A small network was shown many inputs. Here are its activations along a few directions, one row for each input.
Each table varies a few parts of the input and shows all the possible inputs, shuffled.
A made-up example of a description, with smaller parts first: one of 8 places around a ring, together with either a single point or one of 11 places along a line or (one of 2 separate values, together with one of 6 places along a line).
Shared parts are said once, and a part with two or three values counts as separate values.
In the rows, zero is written as 128.

Other details of the inputs vary at random and push rows far along two fixed directions, the same in every table; ignore that.

Table:
row 1: [110 118 135 131 127 129 125 124 132 105 148]
row 2: [118 115 134 132 126 135 126 132 131 119 142]
row 3: [123 123 131 127 122 130 124 127 132 118 140]
row 4: [129 127 127 125 134 130 131 127 133 131 121]
row 5: [130 132 125 131 129 127 134 122 126 137 119]
row 6: [127 132 126 127 128 127 133 118 124 128 124]
row 7: [139 133 123 128 133 130 134 129 129 146 107]
row 8: [142 133 123 122 130 132 133 129 133 143 113]
row 9: [116 119 132 129 132 130 124 132 134 116 138]
row 10: [117 118 132 128 131 131 126 129 135 116 137]
row 11: [141 140 130 120 132 128 138 117 116 136 120]
row 12: [128 126 128 130 134 131 131 129 129 133 121]
row 13: [107 119 141 132 130 123 119 131 119  97 158]
row 14: [127 127 128 131 125 131 133 124 126 132 129]
row 15: [133 131 125 130 126 129 133 126 127 139 121]
row 16: [144 139 127 121 128 125 129 127 118 137 121]
row 17: [129 131 125 131 128 127 132 124 127 135 120]
row 18: [115 116 136 128 129 136 130 126 133 113 144]
row 19: [135 133 124 125 122 127 130 124 127 135 123]
row 20: [146 142 125 120 129 124 130 127 118 140 116]
row 21: [139 132 126 125 131 136 141 121 128 144 113]
row 22: [119 124 132 129 123 130 129 122 126 117 141]
row 23: [139 132 127 125 131 136 143 118 127 144 113]
row 24: [143 139 120 123 123 126 132 125 126 145 112]
row 25: [119 121 128 131 124 123 115 137 135 114 140]
row 26: [127 133 132 126 133 123 128 125 117 120 132]
row 27: [134 132 127 123 125 131 135 119 130 131 125]
row 28: [150 130  99 144 110  90  47 233 157 149 117]
row 29: [107 119 134 133 125 127 124 124 126 106 149]
row 30: [133 131 125 129 124 129 132 126 127 139 122]
row 31: [127 131 127 130 131 130 138 117 124 134 120]
row 32: [109 112 134 137 130 130 119 140 133 112 145]
row 33: [133 136 129 126 134 121 126 128 117 127 125]
row 34: [131 125 129 129 128 134 132 129 130 135 124]
row 35: [122 123 131 129 124 129 123 130 133 117 141]
row 36: [128 124 130 124 129 135 132 124 133 127 129]
row 37: [114 121 133 129 128 129 128 121 130 110 142]
row 38: [109 116 141 133 127 124 114 139 121  99 162]
row 39: [117 124 129 131 124 125 124 126 127 116 138]
row 40: [119 119 130 130 131 128 121 137 136 119 135]
row 41: [143 140 120 124 124 126 132 125 126 144 112]
row 42: [133 132 125 130 126 129 133 126 127 139 121]
row 43: [136 136 122 129 131 128 138 119 124 144 110]
row 44: [127 125 128 130 131 132 131 129 130 132 123]
row 45: [137 137 124 122 131 129 138 113 128 136 114]
row 46: [127 132 125 129 127 124 128 125 126 128 125]
row 47: [134 127 127 123 128 133 131 128 134 134 123]
row 48: [131 136 132 123 136 126 135 116 115 125 126]
Description of these inputs: one of 2 separate values, together with one of 4 places along a line, together with either a single point or one of 5 places around a ring.
The inputs of row 18 and row 8 match in every part but the place on the line of 4. If row 15 is changed in the same way as row 18 into row 8, which row does it become? -> row 42
Which other rows does row 25 become when the place on the ring of 5 takes its other values? List them by row number. -> row 10, row 17, row 39, row 44
Which other rows does row 13 become when the choice among 2 separate values takes its other values? List them by row number. -> row 16
Which other rows does row 30 become when the choice among 2 separate values takes its other values? List them by row number. -> row 17
Which other rows agree with row 43 in the place on the line of 4 and the choice among 2 separate values? List them by row number. -> row 4, row 6, row 7, row 33, row 37
Start at row 45 and move only the place on the ring of 5, one step at a time. The first step leads to row 9. Which rows follow, in order? -> row 12, row 31, row 46
Which other rows agree with row 40 in the place on the line of 4 and the choice among 2 separate values? List them by row number. -> row 1, row 5, row 26, row 29, row 32

Table:
row 49: [ 90 110 152 126 120 141 147  83 120  78 181]
row 50: [147 143  99 147 119  81  57 220 135 153 107]
row 51: [140 139 143 100 135 152 173  70 112 126 128]
row 52: [132 128 125 123 131 149 168  89 134 151 102]
row 53: [104 105 146 131 138 153 154 101 139 109 147]
row 54: [178 174 103 123 128 113 143 117 108 189  60]
row 55: [109 111 137 142 135 109  79 186 125  97 162]
row 56: [171 148 104 118 136 138 157 109 141 188  61]
row 57: [160 146  97 135 101  93  72 199 144 160 106]
row 58: [108 131 145 125 140 133 154  92 104 106 143]
row 59: [ 81  79 145 147 129 136  95 170 153  82 184]
row 60: [107 114 134 146 132 105  78 185 126  97 161]
row 61: [169 156 110 109 122 123 136 116 126 163  91]
row 62: [121 125 143 117 127 139 142 100 122 104 152]
row 63: [102 112 136 133 128 153 165  82 132 119 135]
What do these inputs look like to the network? -> one of 3 separate values, together with one of 5 places along a line
Which other rows does row 53 become when the place on the line of 5 takes its other values? List them by row number. -> row 52, row 56, row 59, row 63
Which other rows does row 63 become when the choice among 3 separate values takes its other values? List them by row number. -> row 54, row 57
